M =
[[117 128 117 131 116 130 126 112 120 125 120]
 [119 130 115 130 116 129 125 115 120 126 117]
 [120 130 114 130 116 129 124 115 119 126 115]
 [115 127 118 131 115 132 127 110 120 124 121]
 [116 128 118 131 116 131 127 111 120 124 121]
 [114 127 118 132 115 132 127 108 119 123 122]
 [118 129 117 131 117 130 126 113 120 125 119]
 [112 126 117 132 114 133 128 107 119 122 122]
 [111 126 117 132 113 134 128 105 118 122 121]
 [109 126 117 132 112 134 128 103 117 121 121]]
M[-10][0] = 117
M[-9][6] = 125
M[-6][2] = 118
M[:, 3] = [131, 130, 130, 131, 131, 132, 131, 132, 132, 132]
M[4][5] = 131
M[:, -4] = [112, 115, 115, 110, 111, 108, 113, 107, 105, 103]
M[2][4] = 116
M[9][2] = 117
M[5][4] = 115
M[-3] = [112, 126, 117, 132, 114, 133, 128, 107, 119, 122, 122]
M[9] = [109, 126, 117, 132, 112, 134, 128, 103, 117, 121, 121]
M[6] = [118, 129, 117, 131, 117, 130, 126, 113, 120, 125, 119]
M[2][-5] = 124
M[-8] = [120, 130, 114, 130, 116, 129, 124, 115, 119, 126, 115]
M[-4][-6] = 130
M[3][-2] = 124
M[0][7] = 112
M[0][8] = 120
M[-4][1] = 129
M[-3][-10] = 126
M[2][0] = 120
M[-2][-11] = 111
M[-9][-1] = 117
M[3][-10] = 127
M[-6][4] = 116
M[3] = [115, 127, 118, 131, 115, 132, 127, 110, 120, 124, 121]
M[6][-1] = 119
M[9][10] = 121
M[-2] = [111, 126, 117, 132, 113, 134, 128, 105, 118, 122, 121]
M[4][-2] = 124
M[9][9] = 121

X =
[[139 134 121 120 138 118 138]
 [118 123 123 114 150 129 131]
 [140 141 127 131 131 115 145]
 [139 147 141 122 141 120 141]
 [136 152 112 117 135 107 137]
 [102 103 103 103 151 108 145]
 [150 140 109 119 144 119 143]
 [137 122 126 119 141 138 133]
 [138 115 139 136 143 137 134]
 [107 153 106 110 146 105 147]
 [136 121 119 119 140 119 142]
 [118 119 121 112 150 123 131]
 [144 123 133 131 128 142 140]]
Rows and columns are counted from 0.
row 0 col 0: 139
row 2 col 1: 141
row 7 col 1: 122
row 2 col 3: 131
row 5 col 4: 151
row 4 col 0: 136
row 3 col 3: 122
row 4 col 3: 117
row 7 col 5: 138
row 1 col 0: 118
row 0 col 2: 121
row 6 col 3: 119
row 4 col 4: 135
row 7 col 6: 133
row 10 col 3: 119
row 9 col 0: 107
row 4 col 1: 152
row 12 col 3: 131
row 12 col 1: 123
row 1 col 5: 129
row 11 col 2: 121
row 8 col 1: 115
row 2 col 6: 145
row 7 col 2: 126
row 10 col 4: 140
row 7 col 0: 137
row 9 col 5: 105
row 6 col 6: 143
row 0 col 5: 118
row 5 col 2: 103
row 2 col 2: 127
row 12 col 6: 140
row 9 col 6: 147
row 8 col 6: 134
row 0 col 4: 138
row 3 col 4: 141

arr =
[[120 127 115 115 124 126 106 124 117 117 111 141 133]
 [141 134 134 132 137 136 144 140 144 111 120 128 130]
 [140 118 134 132 119 122 141 132 131 116 126 118 143]
 [129 119 129 145 125 112 131 141 113 121 121 123 133]
 [141 129 130 127 131 136 139 136 136 116 118 122 136]
 [134 144 127 128 124 130 119 135 131 103 153 139 131]]
arr[0,-13]: 120
arr[-2]: [141, 129, 130, 127, 131, 136, 139, 136, 136, 116, 118, 122, 136]
arr[1]: [141, 134, 134, 132, 137, 136, 144, 140, 144, 111, 120, 128, 130]
arr[3,-4]: 121
arr[-1,1]: 144
arr[-5,9]: 111
arr[:, 7]: [124, 140, 132, 141, 136, 135]
arr[-2,-2]: 122
arr[2,1]: 118
arr[0,-9]: 124
arr[0,-4]: 117
arr[3,-9]: 125
arr[5,-9]: 124
arr[4,10]: 118
arr[3,-3]: 121
arr[3,-5]: 113
arr[-6,6]: 106
arr[1,4]: 137
arr[-2,5]: 136
arr[:, 10]: [111, 120, 126, 121, 118, 153]
arr[5,7]: 135
arr[-4,9]: 116
arr[2,11]: 118

W =
[[122 131 136 134 116 126 115 124 112 134]
 [137 128 121 122 157 131 157 134 153 121]
 [118 126 122 123 123 121 122 127 123 123]
 [136 125 123 124 131 134 132 127 134 123]]
W[-4, -10]: 122
W[:, 9]: [134, 121, 123, 123]
W[-2, -1]: 123
W[-2, 7]: 127
W[:, -9]: [131, 128, 126, 125]
W[0]: [122, 131, 136, 134, 116, 126, 115, 124, 112, 134]
W[2, -8]: 122
W[2, 4]: 123
W[-3]: [137, 128, 121, 122, 157, 131, 157, 134, 153, 121]
W[-2, -10]: 118
W[-1]: [136, 125, 123, 124, 131, 134, 132, 127, 134, 123]
W[:, 6]: [115, 157, 122, 132]
W[-4, -2]: 112
W[-2]: [118, 126, 122, 123, 123, 121, 122, 127, 123, 123]
W[-3, -5]: 131

x =
[[121 123 124 125 122 120 126]
 [117 130 122 140 123 118 126]
 [121 126 126 124 118 131 125]
 [112 115 118 135 120 129 134]
 [121 127 116 136 124 149 137]
 [134 123 130 120 137 119 128]
 [131 136 144 126 128 126 131]]
x[-7, -7]: 121
x[-4, -1]: 134
x[0, 6]: 126
x[6, -3]: 128
x[6, -7]: 131
x[-1, -5]: 144
x[-3, 2]: 116
x[:, 1]: [123, 130, 126, 115, 127, 123, 136]
x[:, -2]: [120, 118, 131, 129, 149, 119, 126]
x[:, 6]: [126, 126, 125, 134, 137, 128, 131]
x[5, -6]: 123
x[-2]: [134, 123, 130, 120, 137, 119, 128]
x[-5, 1]: 126
x[-1, 1]: 136
x[-3, -7]: 121
x[5, -3]: 137
